Each row below holds a small network's activations on one input, seen along a few directions.
In each table, some parts of the input vary, and every possible input appears once, in random order.
A made-up example of a description, with smaller parts first: one of 8 places around a ring, together with either a single point or (one of 2 separate values, together with one of 4 places along a line) or one of 11 places along a line.
Shared parts are said once, and a part with two or three values counts as separate values.

Other details of the inputs shift rows strongly along two fixed directions, in all tables alike. That doesn't count.
To show where, the next rows are all for the same input, with only those details redrawn:
[  2   9   5   8 -13  12   6   4   2  18  -2  -3]
[  6 -14 -22  14  17   2 -26   3 -48   0  21   2]
[ 44 -70   4 -11  21 -36  56 -56 -44 -41  36 -40]
[  2  10   5   8 -13  12   6   4   2  19  -2  -3]

Rows:
row 1: [ 7 19 15  0  0  0 -2 -1 19  9  2 10]
row 2: [-11   6   6   2 -18  14   4   5   6   6   1  -2]
row 3: [-15   6   2  -4   3  -7   7   5  19  -1 -21   8]
row 4: [  7  16   1   9 -13  -3   0   4  25  -2   2  14]
row 5: [-10   8   5   8 -13  18   9   5   4   6  -1  -1]
row 6: [-10   4   7  -3   4  -2   2   0  19  -1 -23   8]
row 7: [ -7   1  -4  -2 -10  14   4   8  20  11   5   2]
row 8: [ -3   8   5   0 -15   8   3   9   5  16   3  -4]
row 9: [ -8 -20 -21   5  12   3 -33   5 -39 -15  26   2]
row 10: [ -5  11   6  12 -12  13   5  -1   3  14  -3  -7]
row 11: [  9  19   5  10 -11  -8  -3  12  20   0   1   3]
row 12: [-1 17 21  4 -5  6 -3  2 16 -5 -1  8]
row 13: [-11   7   6   0 -14   8  -2   6  12   9   4 -10]
row 14: [  4  12   7 -15  -3  -2  -1   6   9   3 -24  -3]
row 15: [ -4   5   4  -3 -15   7  -1  11  11  14   4  -7]
row 16: [-13   5   1  -2 -16  12   0  -1  16   7   4   0]
row 17: [ -1 -19 -25   4  21   0 -31  14 -34  -6  29  -4]
row 18: [-14   4   7  -3   0  -6   6  13  15  -5 -22   5]
row 19: [  4  -5 -26  18  18 -12 -36  -2 -27 -26  26  15]
row 20: [-8 12  5  8 -9 13  7  5  4 12 -1 -7]
row 21: [ -1 -18 -30   3  23  -1 -30   7 -31  -3  30   1]
row 22: [  3 -13 -23  11  19   2 -23   9 -47  -2  24   2]
row 23: [ 0 21 21  5 -1  1 -6  1 15  1 -1  2]
row 24: [-14   3  -2   1  -9  14   3   3  20   6   5  -3]
row 25: [ -3 -16 -22   1  33 -22 -29  17 -37 -13   3   9]
row 26: [-13   2   3   1 -11  15   2  11  16   3   3  -6]
row 27: [ -5 -16 -16   4  35 -16 -35   8 -36 -17   0   4]
row 28: [ 32 -72  -2 -25  35 -52  53 -46 -28 -54  18 -21]
row 29: [ -6   7   1  -7   5 -13   7   9  18   9 -19   7]
row 30: [ -4   6  -1  -5 -13   6   0   4  14  17   6  -1]
row 31: [  0   6   2 -12  -2   0   4   1  15   2 -23   9]
row 32: [  1 -16 -29   9  18   6 -22   1 -43  -5  25  12]
row 33: [  6 -12 -27  12  19   1 -25  -4 -45   3  23   7]
row 34: [ -5  11   3 -14  -4   4  -1  -7  13  -3 -24   3]
row 35: [ -6   7   6  11 -16  18   6  -1   3   8  -4  -1]
row 36: [  4 -13 -21  -4  29 -14 -34   9 -40 -13   0   5]
row 37: [ -6   3  -1  -5 -17  11   1   3  16  11   5   4]
row 38: [  2  21   7  13 -11  -7  -4   7  21  -5   0   0]
row 39: [ -3   2   5  -7   3  -3   5   5  19   3 -22  12]
row 40: [ -6   7   9  -8  -4   2   1   5  11  -5 -25   2]
row 41: [-12   8   1   1 -16  13   4  -3  10   9   3   2]
row 42: [ -4   9   8 -12  -7   5  -1   2  10  -7 -26   0]
row 43: [ -1 -18 -27   4  13   2 -27   0 -41  -5  28  12]
row 44: [ 43 -39  41 -25  -1 -33  82 -60  26 -37  16 -25]
row 45: [  4 -16 -28  12  15   6 -25  -5 -44  -3  23  13]
row 46: [-10  10   0   7 -11  16  10  -2   7   9   0   3]
row 47: [ 13  -4 -27  14  21 -18 -35   3 -27 -16  27  13]
row 48: [ 36 -43  25 -21  -4 -26  90 -54  11 -20  16 -38]
row 49: [  2   9   5   8 -13  12   6   4   2  18  -2  -3]
row 50: [-13   8   7  -2   4 -12   4  12  15   1 -21  -1]
row 51: [  2   9   2 -17  -5   3   1  -2  13   0 -23   8]
row 52: [-2 18 16  3 -3  5 -2 -7 20 -2  0 11]
row 53: [  1  17   7  13 -15  -1  -3   7  21 -10  -1   6]
row 54: [ -3   9   0  -2 -13   7   4   2   9  20   4   1]
row 55: [  0  -8 -20  -6  27 -10 -39   1 -41 -19  -1   0]
row 56: [  1  10   2 -12   1  -5   2   1  14   8 -22   4]
row 57: [ 7 18 20  1 -2  0 -4  6 15  6  0  5]
row 58: [-10  10   6   3 -14   9   2   4   6  12   2  -7]
row 59: [-12   6   3   2  -7  11   0  10  16   8   4 -12]
row 60: [ -7   8   3  -9  -1   1   1  -4  15  -2 -24   5]
row 61: [ -2   4  10  -5   4  -8   1  13  15   6 -23   2]
row 62: [ -7   9   1  10 -14  17   6  -8   7  11  -2   3]
row 63: [ -2 -11 -20  -1  30 -13 -37   4 -40 -18  -1   2]
row 64: [-10   2  12  -2   1  -1   2   9  15  -4 -25   5]
row 65: [  4  12   2 -17  -2  -2  -1  -1  12   6 -22   2]
row 66: [ 35 -48  31 -30  10 -44  82 -51  23 -30  -8 -33]
Question: Describe the family of inputs behind these rows.
Answer: one of 6 places around a ring, together with either one of 2 separate values or one of 4 places along a line or one of 5 places along a line
Question: Changing only the place on the ring of 6 turns row 42 into row 55. The same change can be made to row 26. Which row results?
Answer: row 59
Question: Which other rows does row 53 become when the choice among 2 separate values takes its other values? List them by row number.
Answer: row 12
Question: Which other rows does row 61 become when the place on the line of 4 takes its other values? List them by row number.
Answer: row 14, row 25, row 36
Question: Which other rows does row 4 become when the choice among 2 separate values takes its other values? List them by row number.
Answer: row 44

Rows:
row 67: [ 10 -13  -4  -1  16 -15   0 -11 -14 -17  -7   8]
row 68: [ -40   54  -41   25   14   41 -120   64  -39   33  -18   51]
row 69: [ 14 -13  -6  -8  18 -21  -4  -3 -11  -6   0  -3]
row 70: [  9 -12  -5   4   4  -7   4  -7 -23  -3  13  -9]
row 71: [ 14 -10  -8   2   5   0   3 -12 -20  -7  14  -3]
row 72: [ -5  18  13 -16 -16   2  18   3  44  18 -28   3]
row 73: [  7 -18  -6   0   9   0   8  -8 -24   0  10  -5]
row 74: [  0 -13  -2 -10  12  -5  -5 -14 -18 -17  -2  -4]
row 75: [-12  16  13  -2 -23  19  25   2  32  27 -17  -2]
row 76: [  2 -14  -7  -3  17 -14  -1 -13 -11 -18  -5   8]
row 77: [-12  19  17  -5 -17   4  20   5  44   4 -29   9]
row 78: [ -2 -13   1  -6  13  -9  -5  -6 -14 -22   4 -10]
row 79: [ -1 -13  -4   0  18 -18   0  -4  -8 -24   2   2]
row 80: [  3 -16  -8 -11  18 -20  -3   0  -6 -14   6  -4]
row 81: [  7 -13 -11   0   5   1   2 -16 -16  -8  16  -4]
row 82: [  7 -15  -4   5   2  -7   3  -2 -19  -8  16 -11]
row 83: [  5 -16 -10   1   3   1   0 -11 -12 -13  19  -4]
row 84: [  6 -14  -2   4   6  -7  -3 -10  -9 -13  26  -3]
row 85: [  0  25  23   6 -26  10  14   7  38  17  -4   0]
row 86: [  6 -15  -6   0   4  -1  -2 -12 -10 -13  23   2]
row 87: [ 10 -14  -8   0   2  -2   5  -9 -24  -4  11  -5]
row 88: [  1 -20 -11   0   0  -1   3  -7 -16 -10  15  -6]
row 89: [ -6  21  20   3 -21  13  23   9  28  30 -17  -6]
row 90: [ -4  25  27  -5 -19   8  13   4  32  13 -31  -7]
row 91: [ 15  -9  -3   0   6  -3   1 -14 -17  -8  19   3]
row 92: [ -8  17  20   4 -22  13  22  13  32  25 -13  -8]
row 93: [ -2 -21  -6   3   9  -4   4  -3 -15  -5  16 -11]
row 94: [  0 -18  -8   4   2  -5   1  -4 -15  -9  17 -10]
row 95: [-13  12  14  -1 -24  19  23   8  35  22 -14  -3]
row 96: [  8 -12  -6  -1   6  -2   1 -18 -13  -9  21   2]
row 97: [  2  29  22   5 -24  11  14   3  34  22  -7   3]
row 98: [ 14 -15  -9 -13  16 -16  -3  -6 -12  -8  -2   2]
row 99: [  1  28  18   6 -25  13  17   4  32  23 -12  -3]
row 100: [  6 -11  -1   3  18 -19   0  -3 -11 -21  -1   1]
row 101: [  5 -12   4  -4  13 -10  -5  -4 -17 -20   1 -11]
row 102: [ -45   54  -50   40    8   43 -120   69  -32   37    8   47]
row 103: [ -2  25  22   2 -14  -1  17   4  38  12 -33   5]
row 104: [-10  20  11  -2 -30  18  21   1  32  23 -16  -2]
row 105: [  4 -18 -11 -15  15 -15  -2  -2  -6 -14   4   1]
row 106: [ 10 -11  -4   7   5  -6  -1  -5 -15 -11  19  -9]
row 107: [ 10 -14  -5  -8  18 -21  -3   2  -8 -11   4  -5]
row 108: [-13  19  22 -11 -22  13  14   4  38   6 -27  -2]
Question: Describe the family of inputs behind these rows.
Answer: one of 6 places around a ring, together with either one of 3 separate values or one of 4 places along a line
Question: Changing only the place on the ring of 6 turns row 74 into row 101. The same change can be made to row 76. Which row results?
Answer: row 100
Question: Changing only the place on the ring of 6 turns row 77 into row 79. The same change can be made to row 83. Which row results?
Answer: row 102
Question: Which other rows does row 92 become when the place on the line of 4 takes its other values? List them by row number.
Answer: row 82, row 85, row 106
Question: Which other rows does row 102 become when the place on the line of 4 takes its other values? List them by row number.
Answer: row 84, row 93, row 94
Question: Which other rows agree with row 91 in the place on the ring of 6? List them by row number.
Answer: row 67, row 68, row 71, row 73, row 87, row 98

Rows:
row 109: [ -7  -2  -5  -1   4   1 -10   9  -4   0  -4   3]
row 110: [ -3   7  -4   4   3   2 -13   2  -5  -3  -1   8]
row 111: [ 4  1 -5  0  7 -7 -9  1 -5 -4  1  4]
row 112: [  3   5  -2   2   8  -5 -12   5   0  -1  -2   5]
row 113: [  2  -7  -8   8  -5   7   6  -6 -11   2  11  -7]
row 114: [ -4   3  -3   2   3   4 -12   4  -8   2  -6   5]
row 115: [ 2  0  2  2  5 -3 -4 -4 -2 -8  0  3]
row 116: [-4  0 -2  2  6 -3 -9  5  3 -7  1  4]
row 117: [-6 -1 -9  1 -5 10 -6 -2 -2  7 13  3]
row 118: [ -7   5  -4   0   5   7 -14   5  -9   4  -7   6]
row 119: [ 2  2 -3 -2  5 -3 -7  5 -4  4 -7  2]
row 120: [  2  -6   1  11  -3   1   6   0 -10   5  19 -11]
row 121: [ -3   5  -7  -2   9   0 -15   9  -9   7  -6   5]
row 122: [ -3   2  -5   2   3   1 -10   2  -9  -3  -3   6]
row 123: [ -4  48  51  -2 -63  29  66   3  94  47 -36  -4]
row 124: [-7 -4 -5 -3  7  1 -7  6 -5 -1 -3  1]
row 125: [-5 -3 -5 -1  3 -3 -6  6 -2 -4 -1  3]
row 126: [ -1   6  -4   5  -7  13 -15   5  -8   5  15  -2]
row 127: [ -7   2  -7   2   5  -1 -13   8  -1  -4   1   7]
row 128: [ 46 -63  24 -29  10 -49  83 -62  -2 -47  15 -43]
Question: Describe the family of inputs behind these rows.
Answer: either one of 5 separate values or (one of 3 separate values, together with one of 5 places along a line)
